These are the activations of a small neural network, seen along a few directions. Each row is one input.
In each table, some parts of the input vary, and every possible input appears once, in random order.
Descriptions start from the smaller parts, as in this example, which fits no table here: one of 2 separate values, together with either a single point or one of 11 places along a line or (one of 6 places along a line, together with one of 8 places around a ring).
Shared parts are said once, and a part with two or three values counts as separate values.

Other details of the inputs vary at random and push rows far along three fixed directions, the same in every table; ignore that.

A family of inputs:
x1: [ 10   8   5   4   6   8   0 -10   4   5  -8   6  12]
x2: [-11  55  48  16 -42  23  43 -30  -2   4  75 -35 -57]
x3: [  9 -16  -1   8  10   9   0  -4  -3   4  -1   6  -1]
x4: [-5  3 -7 -1  0 -1 -3  2  2  5  3 16 11]
x5: [ -2   5 -10   3  -4  -1   4  -3   3   8  -4  13  11]
x6: [  2 -10  -6   2   7   8  -8   5 -10  -1   2  11   3]
x7: [  6 -19   0   3  14  10  -8   5   0  -1   9  12   1]
x8: [ 6  6 -4  5  5 -1  1  3 -2  7 -1 12 10]
x9: [  2   7 -11   6 -11   1  10  -6   2  10 -11   5  14]
x10: [ -6  -8 -11  -2 -10   4 -14   0  -3  -6   1  16  -2]
x11: [ 15   8   3   6   0   9   5 -13   4   7 -15   0  16]
x12: [ -5 -11 -12  -4  -2   6  -8  -1  -5  -1   3  14   2]
x13: [ 4  5 -1  4  6 -1  3  1 -2  7 -5 11 10]
x14: [ -6 -10 -10  -2   0   6 -11   3  -6  -1   5  13   3]
x15: [ -3  -9 -12   1  -5   5  -2  -6  -6   4  -5   9   1]
x16: [ 14  -5  -3   2   1  19  -1 -14  -2   1 -11  -1   4]
x17: [10  0  0 11  7  5 12 -3  6 11 -7  6  9]
x18: [  5  -8  -7   3   4   5  -4   0 -11   2  -1   9   0]
x19: [ 10   7  -6   9  -5   4  13  -5  -2   9 -12   4  14]
x20: [ -9  -9  -9   1  -7   3 -18   4  -5  -5   1  15   1]
x21: [11  0 -1 11  9  4  8 -3  6  7  0  9  8]
x22: [-40 -21  64  -2  21 -94 -34  48 -30  19 -49 -64  10]
x23: [ 11 -14  -3   8   9   7  -3  -1  -3   4   2   6  -2]
x24: [ -8 -15  -6  -5   2   5 -13   5  -4  -3   7  17   4]
x25: [-30 -27  58   5  22 -81 -26  37 -42  12 -56 -74  -3]
x26: [ 16 -14  -5  12  -1  12   9  -9  -3   7  -9  -2   3]
x27: [ -39  -15   59    6   10 -101  -31   41  -30   16  -65  -71    8]
x28: [11  0  1 10 10  0  2  2  4  9  2  9  7]
x29: [10 -1 -1  6 11  5  4  1  8  4  6 12  7]
x30: [ -2  -5 -14   5 -18   6  -4  -5  -5   1 -11   7  -1]
x31: [ 10  -5   0   0   9  12 -11  -7  -3  -1  -3   4   1]
x32: [ 14 -13  -5  11   1  13   7  -8  -3   7  -5   1   1]
x33: [  9  -2 -75 -89   4 -40  48  25  76 -93   0 -71 -30]
x34: [ 1  2 -1 -1  9  2 -2  9  2  0  7 18 11]
x35: [  9   5 -69 -97  18 -44  53  35  88 -90  16 -64 -16]
x36: [ -1   8 -11   8 -16  -2   0  -2   3   6 -13  10  10]
x37: [  4 -11   4  -4  14  15 -16  -1  -1  -6   3  10   4]
x38: [  9 -15  -4   9   6  12   6  -6  -2   7  -7   3   0]
x39: [ 6 -4  4  4 14  5 -1  7  9  2 11 14  8]
x40: [ 10  -6  -2   0   8  16  -6 -12  -2  -2  -6   3   2]
x41: [ -5  -8 -12   1  -6   9   0  -5  -6   6  -8   7   0]
x42: [  8 -18  -1   2  12  10  -7   5   0   3   7  10  -1]
x43: [  2   9 -13   8 -18  -2   4  -4   4   5 -15   8  12]
x44: [-35  66  47   8 -54  16  22 -26  -6  -3  85 -20 -67]
x45: [-2  5 -7  3 -1 -4 -3  1  1  9  1 15 10]
x46: [ -4  -8 -13   2 -13   2  -9  -4  -4  -1  -8  12  -1]
x47: [ 4 -7 -9  4  0 11  5 -4 -8  4 -9  6  0]
x48: [  3   6  -4   6   2   3  10  -1  -1  10 -10   8  10]
x49: [ -7   5  -8   3  -6  -3 -12   6   4  -1   1  20  11]
x50: [  0 -13  -3  -2   8   8  -9   6  -8  -3   6  15   4]
x51: [-23  61  46   9 -38  20  33 -24 -10   1  79 -24 -61]
x52: [ 6  6 -6  5  2  2  8 -2  0  6 -4 11 10]
x53: [ -1  -7 -13   3 -10   9   1  -6  -7   6  -8   4   2]
x54: [ -63   44  112   11  -34  -73    8   13  -42   17   25 -115  -62]
x55: [  1  -7 -14   3 -12   8   4  -8  -7   6 -11   2   3]
x56: [ -5   8 -10   6 -12  -2  -1  -1   4   7 -13  13   9]
x57: [ 3  5 -3  3  8  2 -2  7 -1  3  2 13 11]
x58: [  5  -9  -7   4   1   7   1  -4 -10   3  -7   7   1]
x59: [  8  -8   0  -3  10  16 -11  -7  -1  -4  -2   6   2]
x60: [ 9 -3  3  4 12  4 -1  7  9  7  8 14  7]
x61: [  5   4   9  -1  14  10 -10   1   7  -1   4  13  12]
x62: [-3  6 -9  5 -8 -7 -9  3  3  4 -4 18  9]
x63: [10  7  5  1 10  8 -2 -8  6  2 -6  8 11]
x64: [14  1 -1 14  2  6 13 -6  5 11 -5  4 10]
x65: [-24 -26  63   2  25 -70 -28  28 -33  12 -64 -79   0]
x66: [ 4  5 -4  1  5  3  2  3  0  3  2 14 10]
x67: [ 9  8  4  4  9  8 -1 -9  4  3 -7  7 11]
x68: [ -6 -13  -7  -6  -1   5 -11   5  -4   1   6  16   1]
x69: [  4  -9  -5   2   4   6  -2  -2 -11   1  -5   9   1]
x70: [-16  52  47  -1 -35  35  22 -36  -6 -11  84 -32 -71]
x71: [  8 -15  -4   6  13  11  -6   4  -1   0   6   7   0]
x72: [ 10  -8   1   1   7  14  -6 -12  -3   1 -10   3   3]
x73: [  6   6 -67 -95  10 -49  46  37  89 -95  11 -63 -18]
x74: [ -8 -11  -7  -4  -8   2 -17   6  -2  -4   3  19  -1]
x75: [ -7   2  -2  -1  -6  -6 -13   9   5   2   2  21   9]
x76: [  7 -10   4  -5  12  14 -15   0  -1  -1   0   7   2]
x77: [  8  -6  -7   8  -6   9   7  -7 -12   5 -13   0   4]
x78: [  3 -10  -7   0   4   9  -5   0  -9  -1   1  12   1]
x79: [ -1  -5 -13   6 -20   4  -3  -6  -6   1 -15   3   1]
x80: [ 14   9   2   5   2  12   5 -12   5   5 -11   3  14]
x81: [-24 -34  61  11  28 -79 -25  35 -35  14 -53 -77  -4]
x82: [-3  4 -7  1 -1 -3  0 -1  2  7 -3 14 11]
x83: [ 11 -15  -4   9   7   9   3  -6  -2   5  -3   4  -1]
x84: [-4  5 -8  4 -1 -2  1 -2  1  8 -4 12 10]
x85: [-10 -12  -6  -4  -7   2 -19   6  -2  -8   5  19   1]
x86: [ 7  8  4  1 13 11 -8  0  5 -1  1  9 12]
x87: [ -5  -7 -12   0 -10   2 -11  -3  -3  -4  -5  14  -2]
x88: [-5 -9 -9  2 -3  4 -5 -4 -8  4 -4  8  0]
x89: [10 -1  3  9 10  2  6 -1  5  8  0  9  8]
x90: [-26  46  46   0 -38  28  20 -19 -16  -5  91 -22 -72]
x91: [-6  3 -5  1  2 -1 -6  6  1  5  4 16 13]
x92: [  9   8   3   3   7  10   3 -10   6   6 -12   4  12]
x93: [11  8  4  3 10  6 -5 -4  4  4 -4  8 10]
x94: [10 -1  2 12  7  2  8 -3  4 10 -2  8  8]
x95: [ 16  -5  -3   2  -1  18   2 -15  -1   1 -14  -3   6]
x96: [-4  6 -9  4 -4  0  5 -2  2 12 -9 10 11]
x97: [-19  62  56   0 -32  29  19 -24   0  -2  89 -23 -61]
x98: [  6  -6  -6   8  -4  10   5  -5 -12   5 -10   3   2]
x99: [ -3  -6 -13   1 -10   0 -13   0  -4  -3  -2  14  -3]
x100: [ 8  8 -6  8 -3  5 11 -3 -1  9 -8  6 11]
x101: [ 8  0  0  7 13  5  1  6  6  4  7 11  8]
x102: [ 24 -12 -66 -82  25 -29  52  25  76 -84  11 -69 -27]
x103: [-5  7 -8  7 -9 -5 -6 -1  2  4 -8 15  9]
x104: [-6  5 -8  1 -8 -3 -9  2  4  0 -1 20 10]
x105: [ -4 -10 -10  -1  -2   4  -5  -3  -6   2  -3  11   1]
x106: [ -6  -5 -14   3 -14   7  -5  -5  -3   1 -10  11  -3]
x107: [ 8  7  4  0 11 10 -5 -5  6  0 -1 11 11]
x108: [  7  -7   0  -2  13  17 -14  -3  -2  -5   0   5   3]
x109: [ -2  -8 -13  -1  -3   3  -7  -1  -6   2   1  11   0]
x110: [ 3  2  1 -1  7  0 -3  9  0  6  3 16 10]
Each input here is: one of 2 separate values, together with one of 5 places along a line, together with one of 11 places along a line.
Changing only the choice among 2 separate values turns x50 into x34. The same change can be made to x72. Which row results?
Answer: x1
Changing only the choice among 2 separate values turns x40 into x67. The same change can be made to x77. Which row results?
Answer: x19
Changing only the choice among 2 separate values turns x56 into x106. The same change can be made to x13. Which row results?
Answer: x69
Which other rows does x93 become when the place on the line of 5 takes its other values? List them by row number.
Answer: x8, x28, x45, x62
Which other rows does x26 become when the choice among 2 separate values takes its other values? List them by row number.
Answer: x2
Which other rows does x5 become when the choice among 2 separate values takes its other values? List them by row number.
Answer: x15
Which other rows does x98 become when the place on the line of 5 takes its other values? List them by row number.
Answer: x16, x30, x32, x53

A family of inputs:
x111: [ -9  19  31   9 -17  -1  14 -16 -13  14  -1 -31 -12]
x112: [  9 -34 -50   7  -4  34 -16  -6   1   5  -2  63  21]
x113: [-28  11  37  18 -14 -17 -22  10 -18  21  15   9  -6]
x114: [  11  -15  -14  -51   27  -91   35   41   44  -45  -57 -106    1]
x115: [  0  10  40  15  10   5   0  -3 -20  20   0 -13  -2]
x116: [-31  10  34  15 -14 -10 -27   2 -32  19   6   9  -6]
x117: [ 12 -20 -53   3  -4  36 -18  -5  -5   2  -6  63  23]
x118: [ -2  35  14  -6 -22 -10  43 -13  18 -15  30 -55 -39]
x119: [ 31  -2 -32  14  13  40   3 -22   5  16 -22  52  38]
x120: [  4  10  27   3   6  -1  21  -6   0   1  21 -33 -23]
x121: [ 27  14 -41 -17 -14  47  44 -26  29 -21  26   1 -11]
x122: [-24   6  29  22  -7 -13 -27  12 -16  21   8  18   6]
x123: [ 47 -20 -21  15  12  53 -22 -31  20  -1 -21  45  24]
x124: [  5   5  36  23  15   8  -6  -2 -23  20  -6  -4   9]
x125: [  3  15  30   2  10   1  21  -3   5  -6  28 -36 -24]
x126: [-24 -11  23  16 -11  -7 -23   2 -29  15  14   6 -17]
x127: [ -4  21  41  18   5   2  -2  -7 -17  24   1 -13   1]
x128: [ 6 10 31 25  0 -9  3 -5 -9 26 -7 -8  7]
x129: [ -4  17  31  14  -7  -2   5 -14 -19  22  -8 -18  -6]
x130: [ 32  49 -53 -43 -23  32  80 -25  73 -56  63 -24 -42]
x131: [-22 -12  45  15 -13   3 -51  -4 -15  -2   3   0 -18]
x132: [ 37 -19 -33  17  17  43   7 -17   8  14 -15  50  26]
x133: [-26   7  29  12  -4  -6 -30   7 -23  20   5  17   7]
x134: [ -5  31  14  -9 -13  -5  28 -13   4  -6  12 -48 -29]
x135: [-32   8  32  15 -21 -12 -25   0 -34  17   4   5 -10]
x136: [ 16 -15 -57   9  -3  28 -14  -2  15   1 -14  83  37]
x137: [-28  23  13 -14 -23  -9   2   1  -4 -15  28 -15 -31]
x138: [-17 -18   4  14 -13   4 -28   5 -31  17  -9  23   7]
x139: [-20  -8  21  12  -8  -5 -27   8 -33  14  -1  14  -3]
x140: [ -5  17  37  18  -3  -3   2 -13 -21  21  -9 -16  -3]
x141: [  9 -35 -65 -66  28 -44  14  37  49 -61 -22 -32  -1]
x142: [  1   4  25  28 -15  -7   8 -12 -11  25 -14 -14   6]
x143: [ 18 -34 -62   6   4  37 -20  -6   3   6  -7  73  26]
x144: [ 12 -40  -6 -35  43 -76  15  38  22 -30 -67 -85   9]
x145: [  46  -52  -65  -18   57  -44    0   33   39  -12 -101    1   76]
x146: [ -5  25  37   8  -3  -2  10 -11 -12  15   7 -25 -10]
x147: [ -20  -33   -8  -37   20 -101  -12   58   16  -30  -65  -65   13]
x148: [ 34 -11 -40  16  10  46   5 -20  -1  13 -23  44  29]
x149: [ 20 -32 -52   1  12  35 -19  -3   8   3  -1  77  33]
x150: [ 27  23 -34 -21 -10  41  44 -24  29 -24  34  -4 -21]
x151: [  2   6  32  17   6   2   8  -8 -12  12  11 -22 -18]
x152: [  2  21  21  -8  -4   1  27  -7  -2  -9  17 -41 -29]
x153: [ 21 -43  -9 -15  57 -78 -11  48  19   0 -99 -45  60]
x154: [ 23  50 -39 -50  -7  39  67 -22  63 -50  59 -22 -32]
x155: [-12 -18  17  19  10   3 -33  10 -24  18   7  30  10]
x156: [ 13 -26 -39   1  13  33 -18  -1   8   5   6  69  26]
x157: [ -1  18  15  -5  -8  -1  34 -12   8 -14  29 -53 -43]
x158: [-28   9  37  22 -18 -18 -22   7 -23  20  13   9  -6]
x159: [ 13 -14 -51  -2   5  33 -18  -7   9   2 -10  80  42]
x160: [ 32 -24 -35  19   7  46   9 -21   7  18 -19  45  27]
x161: [  8 -30 -52 -65  32 -39   5  42  40 -52 -28 -25  19]
x162: [-19   2  13  -7  -7  -5  -5   5  -6  -8  34  -6 -30]
x163: [  2  28  26 -14  -4   2  32  -7   5 -15  31 -47 -33]
x164: [ 12 -10  24  26  22  10  -7  -4 -15  27 -10   9  14]
x165: [-24   3  37  14  -3  -1 -29  10 -33  16  17   8  -3]
x166: [-25  -2  27  12 -15  -6 -25   4 -35  13   8   4 -13]
x167: [  9  42 -64 -56 -32  28  53 -10  69 -66  81   3 -45]
x168: [-29   2  15  15 -18 -10 -27  -1 -30  16  -6  10  -3]
x169: [-36   4  30  17 -27 -10 -24  -2 -33  18   1   2  -8]
x170: [-34  11  24  18 -35 -15 -11   1 -17  10  17  -6 -20]
x171: [-25   6  29   7 -11  -3 -20   5 -30   8  20   0 -17]
x172: [ 14 -38   2 -14  55 -85  -9  51  19  -5 -91 -59  50]
x173: [ 27  44 -43 -47 -12  41  70 -23  55 -59  65 -30 -46]
x174: [-24  -1  36  13  -8  -6 -27   7 -35  15  12   7  -6]
x175: [ 11 -12 -49  -4   8  35 -19  -5  13   4  -9  81  42]
x176: [-30  16  20  17 -30 -16 -12   1 -17   8  18  -5 -24]
What is each input in this table made of?
Answer: one of 2 separate values, together with either a single point or (one of 4 places along a line, together with one of 8 places along a line)
Changing only the choice among 2 separate values turns x130 into x136. The same change can be made to x140. Which row results?
Answer: x137
Changing only the choice among 2 separate values turns x111 into x169. The same change can be made to x121. Which row results?
Answer: x138
Start at x170 and move only the place on the line of 8, one step at a time. The first step leads to x176. Which rows follow, in order?
Answer: x147, x136, x167, x158, x113, x122
Start at x149 and move only the place on the line of 4, one step at a time. The first step leads to x174. Which rows follow, in order?
Answer: x159, x158
Start at x112 and move only the place on the line of 8, one step at a time. The first step leads to x143. Which rows follow, in order?
Answer: x126, x141, x162, x149, x156, x155

A family of inputs:
x177: [ 21  25 -22 -42  13  -7  49   5  52 -40  23 -42 -15]
x178: [-37  -6  36 -18 -11 -45  -8  18 -20 -15  10 -66 -44]
x179: [  8  14 -10  22 -15   3  13 -15  -3  24 -27  13  22]
x180: [ 18 -19  -4  -4  30 -20   1  11   8   1 -44 -16  29]
x181: [ -7  39 -17 -30 -21  21  25  -5  37 -35  77   8 -36]
x182: [ 20  -8   2  19   9  19   2 -13  -8  14 -17   8  10]
x183: [ 12 -15   4 -11  26 -30  11  14   7  -7 -41 -44  10]
x184: [-15 -25   2 -12   1 -25 -18  16 -12 -10 -16 -20  -8]
x185: [ 20  45 -13 -20 -11  37  51 -26  38 -26  60 -13 -34]
x186: [-40   7  42 -15 -14 -37 -13  16 -14 -13  19 -52 -40]
x187: [-16 -17  -1 -22  16 -43 -20  31   5 -18 -15 -18   7]
x188: [  7 -34 -29  10  24   4 -42  17  -4  16 -34  72  57]
x189: [ 34 -21 -11  46  31  30 -26 -10 -10  51 -45  80  72]
x190: [-24  23  99  74 -31  28 -12 -36 -77  66  32  -8 -36]
x191: [-22 -11  28  15  -1 -13 -37   9 -28  20  -7  12   5]
x192: [-17  25  17  37 -44  70 -14 -38 -33  23  70  63 -33]
x193: [ 18 -33  -6 -14  32 -40   7  20   5 -12 -61 -52  17]
x194: [  21   10 -117  -34  -32   47   29  -15   56  -39   17   75   18]
Changing only one part turns x185 into x187. The same change can be made to x190. Which row results?
Answer: x178
What is each input in this table made of?
Answer: one of 2 separate values, together with either a single point or one of 8 places along a line
